grid =
[[ 16.8 -70.6  -4.6  24.3  25.3  24.6  18.3 -11.9  -0.2  27.7   2.3 -26.5
  -14.9]
 [ -0.4 -63.3   5.5  29.4  13.1  26.9   6.8 -26.4   2.8  17.6 -10.3 -48.6
   -1.3]
 [  5.5  27.9   7.3 -23.1   7.2 -30.5 -11.4   4.5  21.5  15.1 -66.0 -14.6
  -38.5]
 [ 13.7 -29.4 -15.7  35.5  26.6   7.4  11.4 -44.1   4.2   6.5 -13.3 -54.6
  -25.8]
 [-19.5 -68.7  26.7  13.1 -10.4  36.6  -3.3  -1.0   0.2  17.1  -1.4 -25.7
   30.2]
 [-18.5 -21.4  39.7 -29.8 -15.7   0.7 -18.8  27.8  19.0  27.6 -58.5  -8.2
    3.4]
 [-15.0  -9.5   1.0  34.7  -0.2   9.9  -7.8 -52.6   3.5 -14.2 -16.8 -65.8
    6.2]
 [-14.7 -66.6  19.0  14.8  -9.8  40.2   3.5   4.9  -8.2  11.4  25.1  -6.5
   37.1]]
Indices start at 1.
(1, 1) = 16.8
(7, 5) = -0.2
(7, 1) = -15.0
(5, 7) = -3.3
(2, 12) = -48.6
(1, 11) = 2.3
(1, 5) = 25.3
(4, 11) = -13.3
(7, 3) = 1.0
(2, 7) = 6.8
(1, 10) = 27.7
(5, 9) = 0.2
(1, 12) = -26.5
(6, 4) = -29.8
(7, 8) = -52.6
(6, 3) = 39.7
(1, 4) = 24.3
(5, 6) = 36.6
(8, 4) = 14.8
(3, 5) = 7.2
(2, 9) = 2.8
(3, 7) = -11.4
(5, 2) = -68.7
(1, 13) = -14.9
(6, 5) = -15.7
(7, 11) = -16.8
(7, 4) = 34.7
(7, 7) = -7.8
(3, 13) = -38.5
(8, 3) = 19.0
(8, 11) = 25.1
(2, 4) = 29.4
(6, 11) = -58.5

arr =
[[ 0.230  0.146  0.000 -0.274  0.006 -0.061 -0.137]
 [-0.182 -0.037 -0.152  0.060 -0.014 -0.130  0.261]
 [-0.183 -0.072 -0.151  0.038 -0.033 -0.158  0.208]
 [-0.169 -0.088 -0.124  0.031 -0.044 -0.130  0.134]
 [ 0.111  0.097  0.006 -0.172 -0.034  0.089 -0.180]
 [-0.215 -0.110 -0.145  0.083 -0.032 -0.170  0.224]
 [ 0.248  0.199  0.003 -0.280  0.015  0.003 -0.129]
 [-0.182 -0.080 -0.141  0.049 -0.031 -0.155  0.201]
 [-0.175 -0.135 -0.109  0.060 -0.039 -0.179  0.138]
 [ 0.242  0.133  0.011 -0.270  0.012 -0.084 -0.140]
 [-0.165 -0.154 -0.086  0.077 -0.032 -0.186  0.124]
 [-0.121 -0.223  0.014  0.120 -0.032 -0.148 -0.021]
 [ 0.038  0.013  0.053 -0.084 -0.071  0.200 -0.293]
 [ 0.156  0.177 -0.003 -0.219 -0.021  0.129 -0.165]]
Rows and columns are counted from 1.
row 1 col 1	0.230
row 6 col 3	-0.145
row 2 col 4	0.060
row 14 col 7	-0.165
row 7 col 6	0.003
row 7 col 3	0.003
row 2 col 7	0.261
row 4 col 5	-0.044
row 4 col 4	0.031
row 12 col 5	-0.032
row 1 col 3	0.000
row 3 col 7	0.208
row 7 col 5	0.015
row 9 col 4	0.060
row 12 col 2	-0.223
row 3 col 3	-0.151
row 10 col 2	0.133
row 10 col 1	0.242
row 6 col 1	-0.215
row 5 col 1	0.111
row 6 col 7	0.224
row 9 col 5	-0.039
row 13 col 6	0.200
row 12 col 4	0.120
row 14 col 5	-0.021
row 5 col 6	0.089
row 11 col 6	-0.186
row 9 col 2	-0.135
row 4 col 6	-0.130
row 10 col 6	-0.084
row 10 col 5	0.012
row 6 col 6	-0.170
row 5 col 4	-0.172
row 4 col 3	-0.124
row 1 col 7	-0.137

X =
[[ 40.0  11.0  40.5  21.3   0.9  12.9]
 [ 39.6 -49.1  29.6  46.4 -18.3  56.0]
 [ 45.4  -5.3  44.1  25.8 -15.2  17.9]
 [  5.0   8.9   5.6   3.2   9.1   2.2]
 [-10.2  39.9  -6.0  -8.0  41.1  -9.1]
 [ 39.4 -71.2  32.0  23.8 -82.3  20.4]]
Indices start at 1.
(1, 1) => 40.0
(2, 1) => 39.6
(6, 5) => -82.3
(3, 1) => 45.4
(4, 1) => 5.0
(2, 6) => 56.0
(5, 6) => -9.1
(5, 3) => -6.0
(3, 6) => 17.9
(6, 4) => 23.8
(2, 5) => -18.3
(4, 6) => 2.2
(4, 5) => 9.1
(4, 4) => 3.2
(6, 2) => -71.2
(3, 5) => -15.2
(5, 5) => 41.1
(6, 3) => 32.0
(6, 6) => 20.4
(3, 2) => -5.3
(3, 4) => 25.8

A =
-164   250  -257     8   216   507   134   335   520    91    39  -499   220     7   502
 -11    -9   272   -19  -254  -313   284   -17   255   120   384   587   149     7   298
-278   538   121   140   272   550   510  -117   299  -138    -4    18   -43   -85  -192
 446   625   197   298   161   377   259    33  -543   149  -112   380   435   192   134
 -49   250   234   219   244   248   209   159   -56  -309    17   225   220  -594   -70
 331   164   613   324   133  -227   184     8    33   177   190   432   -90   516  -437
 -87   193  -219  -282    23   248    59   109   299   -23  -112  -344   101   -39   298
Indices start at 1.
(1, 1) => -164
(4, 4) => 298
(3, 10) => -138
(2, 5) => -254
(2, 4) => -19
(7, 11) => -112
(1, 9) => 520
(6, 14) => 516
(3, 9) => 299
(1, 2) => 250
(4, 12) => 380
(4, 6) => 377
(5, 15) => -70
(1, 14) => 7
(7, 10) => -23
(3, 13) => -43
(1, 7) => 134
(4, 13) => 435
(6, 1) => 331
(7, 9) => 299
(6, 15) => -437
(5, 1) => -49
(2, 14) => 7
(2, 11) => 384
(1, 5) => 216
(3, 15) => -192
(3, 1) => -278
(6, 2) => 164
(7, 1) => -87
(1, 6) => 507
(1, 8) => 335
(1, 4) => 8
(3, 14) => -85

m =
[[ 66.2 -15.7  44.7  16.1  11.9]
 [ 19.7  33.4  26.8  20.0  28.3]
 [ 40.2  11.7  40.9  18.8  14.0]
 [  5.1  27.9  28.1  35.6   4.0]
 [ 83.4  -7.1  50.9  10.8  47.3]
 [ 40.2 -11.3  14.1  11.6  11.3]
 [ 43.6   2.0  12.2  -5.4  34.6]]
Indices start at 1.
(1, 1)	66.2
(1, 2)	-15.7
(4, 3)	28.1
(1, 4)	16.1
(5, 1)	83.4
(2, 1)	19.7
(6, 1)	40.2
(6, 3)	14.1
(3, 4)	18.8
(6, 2)	-11.3
(7, 5)	34.6
(7, 4)	-5.4
(6, 4)	11.6
(5, 4)	10.8
(6, 5)	11.3
(4, 5)	4.0
(7, 3)	12.2
(3, 1)	40.2
(1, 3)	44.7
(3, 5)	14.0
(4, 4)	35.6

W =
[[106 115  59 189  74 123 134]
 [154 127 194  62 175 170 109]
 [156 108 187  70 157 180  94]
 [ 84 164 105 148 102 122 105]
 [ 85 175 110 154  92 118 102]
 [168  88 147 107 151 131 149]
 [172  84 145 103 152 131 146]
 [101 141  86 158  96 163 198]
 [117 178  91 182 140 154 194]
 [177  83 153  92 162  83 102]]
Rows and columns are counted from 1.
row 1 col 1 -> 106
row 7 col 3 -> 145
row 5 col 1 -> 85
row 5 col 2 -> 175
row 4 col 1 -> 84
row 3 col 3 -> 187
row 10 col 5 -> 162
row 5 col 4 -> 154
row 2 col 2 -> 127
row 10 col 2 -> 83
row 9 col 2 -> 178
row 4 col 6 -> 122
row 7 col 1 -> 172
row 6 col 3 -> 147
row 2 col 6 -> 170
row 4 col 7 -> 105
row 5 col 7 -> 102
row 10 col 4 -> 92
row 4 col 5 -> 102
row 7 col 4 -> 103
row 2 col 1 -> 154
row 1 col 6 -> 123
